Each row below holds a small network's activations on one input, seen along a few directions.
In each table, some parts of the input vary, and every possible input appears once, in random order.
A made-up example of a description, with smaller parts first: values(2) and (point or ring(11) or (line(6) and ring(8))).
Shared parts are said once, and a part with two or three values counts as separate values.

Other details of the inputs vary at random and push rows far along two fixed directions, the same in every table; ignore that.
To show where, the next rows are all for the same input, with only those details redrawn:
[-26  52  -5   5   4 -51 -18  11 -26  14  35]
[-22  -1   6 -13   4  11 -32 -30  31  29  25]
[  5 -43  -6 -25   7 -23  22  11  41 -31 -24]
[-13 -23   5 -20   5  13 -20 -27  44  15   9]
[ -8  40 -18   2   6 -96  25  53 -37 -34   4]
[  4 -34  -7 -23   7 -31  23  16  33 -32 -21]

A family of inputs:
R1: [  4 -37  -3   8 -26   8  44  23  42 -42 -13]
R2: [-27 -20   1  -9  -9  21   7 -41  27  10  19]
R3: [  4 -21 -28 -23   9 -29  33   7  18 -14 -43]
R4: [ 50 -56 -27  19 -23 -40  66  51   7 -77 -76]
R5: [-22  -1   6 -13   4  11 -32 -30  31  29  25]
R6: [ 16 -20  24  -5  -9  15 -32 -21  40  22  -6]
R7: [  4 -12   7  30 -33  33 -34 -24  10  29  15]
R8: [ 60 -48 -20 -13  -4 -61  59  38  11 -69 -84]
R9: [ 28 -10  14   0  48  64  -1  -8  -2  30  -1]
R10: [  4 -12  22 -24  10  72 -31 -15 -27  -6 -18]
R11: [-20  46 -16   2   0 -51 -15  -1 -40  16  34]
R12: [ 16  51  24  25  45  -4  -8  38 -57  10  47]
R13: [ -3 -12  25 -29  11  84 -32 -14 -16  15 -27]
R14: [  9  49   2  16 -14 -49 -27   5 -44  23  18]
R15: [  7 -14  -3  27 -26  38 -15 -18  22  31 -20]
R16: [ -8  48  22  -6   4   7 -31  30 -91  -8  17]
R17: [-16  -8 -10  12 -27  58   6 -32  37  28   1]
R18: [ 26  -8  25   4  41  60 -19 -14 -15  28  35]
R19: [ 36 -32  -7 -13  -5 -15  21   5  27  -7 -63]
R20: [-31 -20  12  -7  -5  24   5 -32  45   7  19]
R21: [-21  52 -13  35 -34 -20   7  11 -39   4  45]
R22: [  6 -22  17  28 -28  31 -26  -7  32  15   4]
R23: [-42  62 -18  16  -5 -34  18  -5 -35  21  20]
R24: [ 23  54   3  27  46   2  -3  18 -72  12  32]
R25: [-26 -15  -7  -6  -5  37   4 -59  32  16   9]
R26: [-10   0  45 -21   8  68 -48   0 -21   5   8]
R27: [ -2  49 -36  37 -27 -60  53  45 -51 -43   1]
R28: [ 12 -40 -27 -24   8 -18  28  -9  26 -29 -38]
Question: What do these inputs look like to the network?
Answer: line(4) and (values(2) or ring(5))
Question: The inputs of R14 and R6 match in every part but the line(4) part. If R21 is changed in the same way as R14 into R6, which row does it become?
Answer: R1
Question: Change only the ring(5) part in R25. List by row number the other rows that result.
Answer: R4, R8, R27, R28
Question: Which other rows agree with R3 in the line(4) part? List them by row number.
Answer: R9, R13, R15, R17, R19, R23
Question: Change only the values(2) part in R12. List by row number the other rows that result.
Answer: R26

A family of inputs:
R29: [ 7  6  7  1  4 -8  0  5 -5 -2  9]
R30: [ 7  4  3 10 -1  2 -4 16 -9 -2  5]
R31: [ -1   5  -5  11 -17  -7  -3   3  -5  -1  -3]
R32: [ -6  -7  16   1  -2  61 -33 -46  29  44  10]
R33: [ -7   5  -7   3  -8 -20  -3  -1   4   1   2]
R34: [  0   4   2   1   9 -12  -4  10   2  -1  11]
R35: [ -6   6 -10   6   5   2  15  -2 -10  -6  13]
R36: [  0   6  -3  10 -16 -10  -1  -1  -5  -2  -3]
R37: [  8   5  -3   5   4  -1   0  -1 -16  -2  -1]
R38: [-12   7  -1 -12   5 -10  -6   7  -4  -4   1]
R39: [ -4   5  -5   2 -10 -19  -1  -2   2   2   2]
R40: [ -5   7   3  -3  -4   3  -5   9 -16  -6  -5]
R41: [ -1   5  -8  12 -18  -6  -4   6  -4   0  -2]
R42: [  0   4 -10  -3  12 -12  -3   2  -4   1   5]
R43: [ -9   6   4 -12   3  -9  -3   4  -9  -3   1]
R44: [ -5   7   0  -3  -5   4  -6  13 -15  -5  -4]
R45: [-16 -11  21 -16  -2  59 -39 -48  22  36  14]
R46: [ 4 12  1  1  3 -8  5  2 -3  5 -3]
R47: [-11   6   1 -11   5 -10  -5   5  -6  -4   1]
R48: [ -8   5  -9   2  -8 -20  -4   1   7   1   3]
R49: [  0   9   0   0   5 -11   5   3  -1   8  -1]
R50: [ 4 10 -1  9 -1  1  3  9 -8  5 -7]
R51: [  4   3   6   1   6 -11  -1   7  -3   0  10]
R52: [  1   3   4   2   9 -12  -3   8   0  -1  10]
R53: [  7   6  -4  -2   6  -8   1  -3 -11  -1   3]
R54: [  7   4   6  10   0   1  -3  12 -10  -3   4]
R55: [ -5   9   5 -12   0  -6  -2   2 -11  -6  -1]
R56: [ -1   5  -2   6 -14 -14   0  -3  -4   1  -1]
R57: [ -5   8   5  -4  -2   1  -4   5 -15  -7  -5]
R58: [-13  -9  12  -6   6  50 -35 -45  38  48  15]
R59: [ 4 10 -3 10 -2  2  2 12 -7  6 -6]
R60: [  4   4  -5  -3   9 -11   0  -2  -9   1   4]
R61: [ -1   7  -4   3 -13 -16   0  -4   0   0   1]
R62: [ 19 -81 -13 -17 -10   6  63  10  57 -58 -50]
R63: [-9 11 -5  9  1  1 20  3 -2  0  7]
R64: [  7   4  -2   1   6  -6   1  -3 -15   0   1]
R65: [ -3  10  -5   0   8 -12   1   7   4   7  -1]
R66: [  1   4  -7  -2  12 -12  -1   0  -7   1   4]
R67: [ 4 10  3  4  2 -6  6  2 -7  6 -5]
R68: [-6  5  1  9  2  1 14  7 -3 -7 18]
R69: [-16 -49  13 -23  -1  77  -8 -46  54  11   1]
R70: [ 7  4  9  4  3 -6  0  6 -9 -1  6]
R71: [ 40 -84  -9 -22   6  13  47  16  40 -55 -64]
R72: [  7   4  -8   7   1   3  -2   7 -15   0  -1]
R73: [ 8  5  8  9  1 -2 -1  8 -9 -4  5]
Question: What do these inputs look like to the network?
Answer: values(5) and (point or line(8))
Question: The inputs of R32 and R36 match in every part but the values(5) part. If R67 is changed in the same way as R32 into R36, which row does it become?
Answer: R56
Question: Change only the values(5) part in R31. List by row number the other rows that result.
Answer: R40, R50, R54, R71
Question: Which other rows agree with R45 in the values(5) part? List them by row number.
Answer: R38, R40, R43, R44, R47, R55, R57, R69

A family of inputs:
R74: [-25  61   5   0  18 -20 -43  -3 -44  45  35]
R75: [-51  70 -19  25 -24 -15 -31 -46 -18  54  62]
R76: [ 26 -39  -4  11   2  22  26  14  35 -18 -22]
R77: [ 19 -37   9 -12 -14  28  12  18  18 -22 -41]
R78: [-23  63   8   0  14 -18 -47   6 -37  40  43]
R79: [  8 -55 -16 -16 -28 -52  41  21  43 -57 -42]
R80: [ 41 -56  -9  11  -1 -14  52  36  19 -58 -34]
R81: [-31  62   0   9  24 -11 -23  -4 -42  41  50]
R82: [-24 -24  -7 -14 -28  36 -37 -73  59  42   4]
R83: [ 14 -31   8   6  -3  49 -28 -31  36  33 -18]
R84: [ 28 -58   0 -33  16 -32  31  37  16 -57 -39]
R85: [-11 -27  20 -26   8  56 -29 -32  24  15 -17]
R86: [ -3 -23   8  -3 -10  89 -20 -54  21  33   9]
R87: [-30 -27  -8  -4 -17  30   1 -49  63  26   5]
R88: [ 32 -40   1   3  -4  13   6  15  33 -14 -38]
R89: [-37  67   7  13  12   5 -23  -5 -53  28  41]
R90: [-37  71   4  11   7  21 -41 -30 -55  40  55]
R91: [-12  67  -8  43  -3  14 -40 -29 -43  57  54]
R92: [ 10 -46  16 -27   2  15   1   6  14 -39 -27]
R93: [ -2  49  -4   0   5 -72  22  72 -67 -49 -16]
R94: [ 14 -27   5   4  -7  65 -45 -56  34  45  -3]
R95: [ 16  39  -9  23  12 -88  41  58 -53 -39  16]
R96: [ -3 -28   9 -32  15  56 -46 -57  33  41   7]
R97: [-25  66   4  30  -8  13 -17  -1 -56  37  37]
R98: [  5 -28  12  -5  19  44  -4 -38  45  32   5]
R99: [ 14 -36   5  -4  -8  37  32  17  20 -26 -25]
R100: [  2  56  -3  23  15 -52  16  36 -37   1  28]
R101: [  6 -24   9  -7  15  60 -22 -64  43  44  20]
R102: [ 43 -54   4 -16   8 -37  35  31  24 -51 -41]
R103: [ 34 -54   4 -12 -17  -8  37  40   2 -62 -52]
R104: [-25 -28  -3 -13 -24  20 -19 -48  61  30 -10]
R105: [ 41 -46   1 -19  12 -33  41  39  31 -45 -52]
R106: [  2 -54 -21  -7 -22 -43  61  19  45 -61 -27]
R107: [-19  69   5  20 -19  20 -54 -25 -60  53  36]
R108: [-28 -25  -4  -4 -21  32  -3 -40  70  21  13]
R109: [-28  56 -18  15 -28 -76   1  26 -21  -1  12]
R110: [  1  36 -13   6  20 -83  36  64 -61 -45  19]
R111: [-13  63  -4  45   1  -2 -22  -4 -41  45  40]
R112: [ 26 -40   6 -17  15  -4  14   0  33  -6 -37]
R113: [-19  58   0  10  10 -31  11  41 -56 -19  21]
R114: [  7  40  -9  27 -13 -59  43  68 -75 -50   5]
R115: [ -9 -27   4 -24  22  66 -27 -58  35  38  22]
R116: [ 25  37 -13  34  -9 -83  18  66 -62 -38  -7]
R117: [ 17 -39   6 -12 -10  25  15   9  12 -17 -48]
R118: [ 12 -24  13 -15   8  51 -42 -63  41  47   5]
R119: [-13  53  -7   6  22 -47  11  42 -45  -6  30]
R120: [ 12 -39   1 -32   6  17   8  -5   9 -31 -41]
R121: [ 16 -52   3 -20  10  -6  50  35   7 -74 -33]
Question: What do these inputs look like to the network?
Answer: values(2) and line(4) and (point or ring(5))
Question: The inputs of R84 and R96 match in every part but the line(4) part. If R79 is changed in the same way as R84 into R96, which row does it become?
Answer: R82
Question: The inputs of R117 and R77 match in every part but the line(4) part. If R111 is changed in the same way as R117 into R77, which row does it become?
Answer: R76
Question: Change only the line(4) part in R105. List by row number the other rows that result.
Answer: R102, R112, R118
Question: A walk changes only the ring(5) part. It starts at R121 and steps to R114. List the rest of the walk in order.
Answer: R80, R95, R110
Question: A walk changes only the line(4) part. It starts at R116 and steps to R88. List the rest of the walk in order.
Answer: R83, R94
Question: A walk changes only the ring(5) part. It starts at R100 and steps to R119. List the rest of the walk in order.
Answer: R113, R99, R76
